Each row below holds a small network's activations on one input, seen along a few directions.
In each table, some parts of the input vary, and every possible input appears once, in random order.
A made-up example of a description, with smaller parts first: ring(5) and (point or line(9) or (values(3) and line(6))).
Shared parts are said once, and a part with two or three values counts as separate values.

Other details of the inputs shift rows strongly along two fixed directions, in all tables alike. That doesn't count.

A family of inputs:
row 1: [-23  24  -5  -8  20 -21  17 -14  17   6  18   2  21   2 -29]
row 2: [ 15 -14 -11   7 -25   0  -9   2  -3 -23 -21  -9  30  -5  12]
row 3: [-30  27 -12  -4  28 -11   4  -4  -1  16  25  -4  15  11 -35]
row 4: [-20  26  -6  -7  27 -15  14  -5   8   6  24  -3  20   4 -31]
row 5: [  7 -17 -13  12 -28  -5 -11  -9 -10 -22 -17 -12  23 -12   8]
row 6: [ -1 -16 -16  14 -17   6 -22   0 -27 -11 -10 -20  15   1  -1]
row 7: [  5 -11 -16  23 -23   3 -17 -10 -17 -24 -15 -15  11  -8   2]
row 8: [ 11  13  32 -18  28   4  32   1  17  23   6  30 -48   0  18]
row 9: [-16  -7  -5 -19   7 -19  16  15  17   5  26  -7  18  10 -30]
row 10: [ 39 -11  32  15  -9  23 -11   2 -29   2 -23  14 -52 -15  46]
row 11: [ 14 -16 -13  10 -24  -4  -6  -7 -10 -28 -14 -12  26 -10  11]
row 12: [  1 -10  39 -12  11  -8  21   7   7  37  16  20 -59   0  13]
row 13: [  0   3 -22  24  -9  20 -20  -6  -9 -19 -30  -9  17  -8   7]
row 14: [  9   4 -21  17  -4  21 -16   0 -14 -23 -25 -11  21  -9   6]
row 15: [  0  -2 -19   9 -15  21 -34   9 -14 -11 -12 -14  18   9   6]
row 16: [-29  14 -20  -9  27  -1  10   4   8   9  22  -4   9  14 -37]
row 17: [-25  -7  -6 -13   1 -21  14  10  22  10  23  -6  15  11 -30]
row 18: [ 16  -4 -16   4 -20   9 -18  -2   4 -25 -18  -7  29  -1  15]
row 19: [  4  12  32 -16  26   5  26   0  18  30   2  31 -52  -2  14]
row 20: [ 11   4  36 -24  20   9  11  19  16  34  17  24 -51   8  18]
row 21: [-15  -9  -6 -16   9 -23  19   5  10   1  31 -10  13   5 -31]
row 22: [  4  -8 -19  19 -15   9 -21  -5 -29 -18  -9 -17   8   0  -4]
row 23: [ 11  16 -10  19  -6   5 -11 -17 -13 -22 -22  -5  31 -10  12]
row 24: [-15  -2  -8 -13   5 -28  24 -10  17  -6  26  -2   8   3 -32]
row 25: [ 34  -5  31   4 -16  28 -20   4  -4  12 -33  22 -42  -8  57]
row 26: [-27  -5  -8 -16   8 -13   7  15   7  13  27  -9  13  18 -34]
row 27: [-29  24  -7  -1  23 -17  10 -10  13  11  21  -2  17   4 -31]
row 28: [  7 -14 -10   9 -29   0 -15   1  -3 -17 -23  -9  27  -6   9]
row 29: [ 28  -6  30  11 -14  33 -26  10  -8  17 -31  18 -48  -5  56]
row 30: [ 15  -1  37 -17  16 -10  32  -2   9  17  17  26 -54  -2  15]
Description of these inputs: line(5) and (values(2) or line(4)).
Q: Changing only the line(5) part turns row 20 into row 18. The same change can be made to row 21. Which row results?
A: row 11
Q: Change only the line(5) part in row 23. List by row number the other rows that result.
A: row 1, row 3, row 4, row 27
Q: Which other rows agree with row 27 in the line(5) part? List them by row number.
A: row 7, row 12, row 13, row 17, row 29

A family of inputs:
row 31: [ -7   0 -25  10  -2  -2  -6  -8 -11 -21   3 -17  22  -1 -20]
row 32: [ -9  -5 -15  10  -8  -1 -10  -3 -10  -9   0 -13  10   1 -13]
row 33: [-11  13 -21   4   3   5 -15   4  -3  -7  -2 -12  38   6 -14]
row 34: [  6 -15  16 -20  -1 -14  21  10  14   8  13   8 -11   3   1]
row 35: [ -4  -9 -12   8 -14 -10   0  -8   1 -14  -4  -9  15  -5  -8]
row 36: [ 18   9  22   2   5   2   6 -10  -3   5  -7  15 -22  -9  24]
row 37: [-16   4  10  -8   7 -10   1   2   5  23  18   3 -11   8  -9]
row 38: [-24   7 -26   8   1  -9  -7 -10  -3  -8   9 -16  28   6 -30]
row 39: [-22   9   3 -14  12 -14  13   5  25  19  14   5  11   6 -18]
row 40: [ -7 -10 -27  -1  -6 -13  12  -6   7 -26   6 -15  29  -2 -25]
row 41: [  2  -2   4 -30   7   1  17   9  45   5  15  15 -14  13   1]
row 42: [ 28 -15  -1  10 -20  11  -7  -1 -15 -24 -25  -3   3 -13  26]
row 43: [ -7  15   6  -1  20  -1   8  -8  -3  12  13   7 -21   2  -8]
row 44: [  7  -2 -10   3  -8  -9   4  -9  -1 -22  -1  -7  21  -6  -3]
row 45: [-18  -2 -16   0 -13 -21  -3  -8  12  -9   7 -13  39   2 -20]
row 46: [-11 -11 -13   4 -14  -7 -13   3  -4  -5   6 -16  21   5 -13]
row 47: [  7   2  20   7  -2   2   1  -9  -2  12 -11  14 -28  -8  20]
row 48: [ 21  -4  20   7  -2   7   6  -7  -8   1 -13  14 -34 -12  26]
row 49: [  5  -6  18 -14  -1 -16  15   2  11   8  12   8  -9   1   2]
row 50: [ 13 -20  22  -1 -11  13 -10  17 -12  17  -8   6 -34   1  26]
row 51: [-14  10   9  -5  13   5  -4  10   5  27   5   6  -9   8  -2]
row 52: [ -2 -20  14 -16  -7 -14  15  11  15  13  11   5 -13   3   0]
row 53: [ -7  11   1  -3  13 -13  17 -14   9   1  11   6  -4  -3 -12]
row 54: [ -3  18 -18   9  11  13 -12  -1 -10 -10  -8  -7  23   1  -5]
row 55: [ -6 -14   6 -12   2 -13  23   4  14   8  13   5 -16   2 -10]
row 56: [  7   5  -4  22 -10  19 -18  -5 -10  -6 -35   0   5 -11  21]
row 57: [-10  21   2  -1  28  10   6   1   0  16   6   9 -16   4  -8]
row 58: [ 15 -18   5  14 -31   3 -18  -1 -10 -10 -24  -4   5 -10  25]
row 59: [ 20  -2   6  14 -22   6 -18  -8 -13 -13 -26   0  11 -11  29]
row 60: [ 16   9  -3  20  -6  17 -22  -9 -27 -13 -20  -4   2  -7  20]
row 61: [  4  -5   8 -13  14   0  14   9  -2   6  17   4 -20   5  -5]
row 62: [ -1 -14 -15  -4 -10  -4  -6  10  -6 -13   7 -16  23   6 -12]
row 63: [  2  15 -14   7   5   5  -2  -6   2 -15 -12  -4  28  -5  -1]
row 64: [  8 -14  15   2  -2  13  -2  10 -13  13  -6   6 -38   0  15]
row 65: [ -2   5  -9   7  -6  -1 -15  -4 -11  -7  -1 -10  23   2  -3]
row 66: [  2   9  -8  24  -5  28 -27   0 -21  -1 -30  -3   1  -5  16]
row 67: [ -2  10 -10   2  -2   0  -5   0   6  -8 -11  -4  32  -2  -1]
row 68: [ -4  -1  12 -14   9 -11   9   8   4  15  23   3 -11   8  -9]
row 69: [-17   5 -12 -35  19  -2  13  14  41   7  35   5  -3  25 -27]
row 70: [ 14  -8  13   2   5  15   3   6 -15   6  -5   8 -38  -3  15]
row 71: [ 12  14  16   7  13  17   3  -4  -3  10 -20  18 -26 -10  24]
row 72: [ -2   6   8 -11  18  -7  14   1   1   8  23   4 -15   5 -11]
Q: What is each input in this table made of?
A: values(2) and (point or (line(4) and ring(5)))
Q: Changing only the values(2) part turns row 70 into row 40. The same change can be made to row 62. Which row results?
A: row 34
Q: Changing only the values(2) part turns row 36 into row 60. The same change can be made to row 42. Which row results?
A: row 61
Q: Change only the values(2) part in row 57. List by row number the other rows that result.
A: row 71
Q: Start at row 56 and move only the ring(5) part, one step at a time. The first step leads to row 71. Which rows follow, in order?
A: row 63, row 67, row 39

A family of inputs:
row 73: [  9  -1 -14  11 -14   9 -15  -3  -5 -20 -19  -8  21  -5   9]
row 74: [  0  16  -7  15   2  15 -18  -5 -11  -2 -17  -1   9  -2   8]
row 75: [-15  20  -1  -2  18  -8   9  -8   8   9  10   4   7   1 -15]
row 76: [-10   5  -6 -10  13  -3  10   3  10   3  15   0   2   7 -17]
row 77: [ -3   3 -12  -1   2 -10  10  -9   6 -14   4  -4  17  -2 -12]
row 78: [  6   0 -11   8 -11  -1  -4  -8   1 -20 -12  -6  22  -8   3]
row 79: [ 10  -2  -3   8  -4  10  -7  -2 -11  -9 -11  -2  -3  -4  10]
row 80: [ -8  -5 -12  -2  -2  -7   1   1   0  -7  10 -10  13   4 -16]
row 81: [-13  -6  -5 -10   4 -13   8   5   6   4  21  -6   5   8 -21]
row 82: [-10  -4  -2 -10   3 -18  15  -1  10   1  18  -3   8   4 -19]
row 83: [ 14  -6  15   3  -3  16  -9   9 -10  10 -11   8 -27  -1  23]
row 84: [  1   3  19 -14  15 -10  24  -1  13  14  16  15 -26   0  -2]
row 85: [  7   5  -1   1  -1  -1   6  -8   5 -10  -7   3   7  -7   6]
row 86: [ -1  -8  -4   1  -7   5 -10   8  -5   0  -1  -6   2   4   0]
row 87: [ -7   0 -11  -5  -2  -6   1   0  10  -7   6  -6  19   4 -12]
row 88: [  9 -12 -10  13 -25   3 -17  -3  -9 -18 -20 -11  22  -7  11]
row 89: [ -7  12  -5  10   9   8 -10  -3 -13   3  -2  -4   0   0  -4]
row 90: [ -4  14   7   6  14  15 -10   4  -9  16  -4   6 -17   2   5]
row 91: [  3 -13 -11  10 -20  -3 -11  -3  -9 -15 -10 -12  18  -4   2]
row 92: [  0   9  16 -16  19  -3  20   2  17  16  13  16 -22   4   1]
row 93: [ 18 -13  35   0  -4  13  -4  11 -13  25  -7  17 -55  -2  34]
row 94: [-1 -2 -2 -2  2 -1  3  1  0 -2  6 -2 -3  2 -6]
row 95: [  4 -13  -4   8 -16  10 -19   8 -13  -3 -11  -8   2   1  10]
row 96: [ -6  -1   0  -9   5 -15  16  -3  10   0  14   0   3   2 -14]
row 97: [ 20  -9  28   3  -9  16 -10   8  -8  17 -18  15 -38  -4  37]
row 98: [ -9   2  -2 -11   5 -17  16  -3  17  -1  14   0  12   2 -16]
row 99: [-8 15  0  6 12  0  2 -8 -5  5  1  2  1 -2 -6]
row 100: [ -1  -2  12 -10   4 -11  13   1  12   9  10   7  -8   0  -1]
row 101: [ -4  -1   9 -11   5  -5   8   6  11  12  11   6  -8   6  -3]
row 102: [  6  -4 -15  12 -12  13 -18   1 -11 -16 -16 -11  16  -2   5]
Q: What is each input in this table made of?
A: ring(5) and (point or line(5))
Q: Changing only the ring(5) part turns row 98 into row 96. The same change can be made to row 75. Which row results?
A: row 99
Q: Which other rows agree with row 89 in the ring(5) part? List them by row number.
A: row 79, row 80, row 81, row 93, row 94
